J_842: [ 87 170 162 108 112 159  87 176 179 121 103 154 134 166 143 133 144 176
 103 100  93]
J_320: [156 168 142 150  96 123 170 117 151 139 118  85 141  96 130 142 148 149
 176 100 113]
J_909: [172 143 149 107 144 160 173 146  80  77 111 117 124 123  87 155 175 122
  78  81 174]
J_889: [113 127 150 172 106 161 156  85 135 155  82 100 168  93 128 100 107 174
 147 138 142]
J_200: [107  96 159 104 137 100  83 159 125  97 131 171 156 174 167 172 134  87
 157  97  89]
J_825: [179 108 122 166 163 107 164 149 128 118 142 112 160 136 112  86 164 170
 112 134 154]
J_603: [176  94 117  79  92 146 119 120 173 149 131 171  77  98 154  85 152 155
 115  92 139]
J_613: [165  81 108  79 172 109 140 110 141  81 104 119 117 145 172 134  97  87
 167 157 103]
at: [172 134  97  87 167 157]	J_613, 14
find: [107  96 159 104 137 100  83 159 125  97 131 171 156 174 167 172 134  87
 157  97  89]	J_200
at: [155 115  92 139]	J_603, 17
at: [108 122]	J_825, 1
at: [113 127]	J_889, 0

J_328: [ 94 149 124 130 129 173 146 119]
J_930: [125 131 125 127 129 129 131 128]
J_901: [121 133  97 133 129 129 133 154]
J_260: [124 130 126 173 126 136 133 128]
J_211: [123 132 120 127 129 129 132 134]
J_816: [121 137 131 121 126 129 132 128]
J_750: [ 68 162 124 120 153 163 132 120]
J_180: [110 137 100 113 129 121 135 130]
J_58: [ 99 140 124 119 145 129 123 128]
J_586: [127 130 125 127 129 129 131 128]
J_362: [121 132 124 127 129 129 129 128]
J_432: [ 86 162  94 100 127 129 150 128]
at: [124 130 129 173]	J_328, 2
find: [125 131 125 127 129 129 131 128]	J_930

J_516: [149 121 108 146 119 114 144 128 130 145 125 143 157 101 117 116 125 118
  98 125 141 153 111 133 134 124 127 111 146 135 116 143 152  73 111 131
 127 134 110 147 128]
J_754: [127 113 154 111 122 123 129 120 124 114 158 117  70 141 131 117 137 144
 165 118 113 115 141 125 124 144 130 155 146 130 143 119 113 167 146 125
 133 131 159 135 138]
J_828: [ 91 133 117 137 142 123 129 129 126 126 117 128 150 140 116 136 127 120
 117 139 134 140 121 122 137 138 134 112 107 107 138 132 121 128 123 135
 132 121 108 114 116]
J_730: [136 153 100 130 155 177 122 129 145 142  73 134 158 136 151 137  88 107
 100 105 142 119 140 121 113 122 109 107 109 141 131 102 119 144 123 123
 132  90 134  91 143]
J_188: [115 127 111 140 130 151 111 141 140 116 129 125 164 129 129 164 120 115
 118 161 133 135 146 130 123 113 126 128  97 105 131 115 161 134 131 149
 115 149 124  96 114]
J_871: [175 136 118 123 129 173 101 121 169 110 133 114 139 128 138 176 107 128
 141 149 145 130 153 120 106 117 102 170 111 124 177 107 185 151 153 157
 138 142 156  86 111]
J_438: [175 136 118 123 129 173 101 121 169 110 133 114 139 128 138 176 107 128
 141 149 145 130 153 120 106 117 102 170 111 124 177 107 185 151 153 157
 138 142 156  86 159]
J_565: [117 133 114 134 138 134 131 124 132 127 119 129 142 137 116 130 118 125
 114 126 140 139 130 122 127 139 126 119 123 113 149 124 124 136 123 139
 138 113 121 112 127]
J_962: [127 128 124 129 110 133 123 144 132 132 122 138 157 122 133 142 120 119
 100 132 132 117 133 146 130  86 116 132 135 130  90 130 151 113 124 128
 113 152 114 134 121]
J_862: [117 150 126 114 133 142 138 132 135 124 122 122 139 135 142 150 116 112
 127 135 131 120 132 130 121 118 119 124 122 123 130 123 127 140 122 129
 127 116 126  99 124]
J_745: [136 136 123 128 139 115 135 110 140 129 127 122 128 127 117 132 133 130
 139 133 141 150 106 113 133 152 125 133 125 126 167 142 138 110 132 134
 150 117 122 125 148]
at: [127 116]	J_862, 36
at: [118 125]	J_565, 16
at: [113 115 141 125 124 144 130]	J_754, 20
at: [150 117 122 125 148]	J_745, 36
at: [129 164 120]	J_188, 14
at: [132 134]	J_745, 34

J_93: [109 125 159 144]
J_318: [167  84 129 165]
J_259: [122 101 126 121]
J_884: [167 135 162 173]
J_959: [136 103 113 166]
J_454: [170 176 168 132]
J_674: [143 146 172 114]
J_429: [ 79 130 127 165]
J_479: [105  98 159 144]
J_353: [ 94  78 176 123]
J_950: [126 108 131 146]
J_519: [ 79 127 130 114]
find: [109 125 159 144]	J_93
at: [ 79 130 127]	J_429, 0
at: [130 127 165]	J_429, 1
at: [127 165]	J_429, 2
at: [126 121]	J_259, 2
at: [125 159 144]	J_93, 1
at: [ 79 130]	J_429, 0

J_305: [102 160 117 130 122 120 104 142 141 112 129 142 129 148 120 112 149 135
 136  93 116  94 175]
J_40: [177 139 152 102 139 106 150  96 116 107 104 140 106 102 139 148 126 126
 115 132 155 142  89]
J_546: [128 105 119 100 139 159 115 147 105 143 162 104 118 127 146 167 126 154
  88 138 139 143 110]
J_149: [135 154 144 162 107  82 156 103 162 122  85 154 152 128 102  73 121  86
 191 134 111 122 142]
J_744: [151 101 138 136 146 143 145 110 112 125 121 124 114 107 140 151 119 129
 111 143 148 149  88]
J_272: [139 106 102 139 177 152 153  85 116  86  91 159  92  98 146 158 141 134
 111 116 171 134  92]
at: [ 96 116 107 104 140 106 102 139 148 126 126 115]	J_40, 7
at: [146 143 145]	J_744, 4
at: [140 106 102 139]	J_40, 11
at: [139 106 102 139 177 152]	J_272, 0
at: [129 148]	J_305, 12

J_164: [ 68 143  90 105 154]
J_719: [110 137  88 112  97]
J_968: [151 171 148 162  97]
J_78: [179  98 132 187 102]
J_774: [151 171 148 162 181]
J_678: [140 148 162 171 181]
at: [148 162 171 181]	J_678, 1
find: [151 171 148 162 181]	J_774
at: [ 68 143]	J_164, 0
at: [179  98 132 187]	J_78, 0

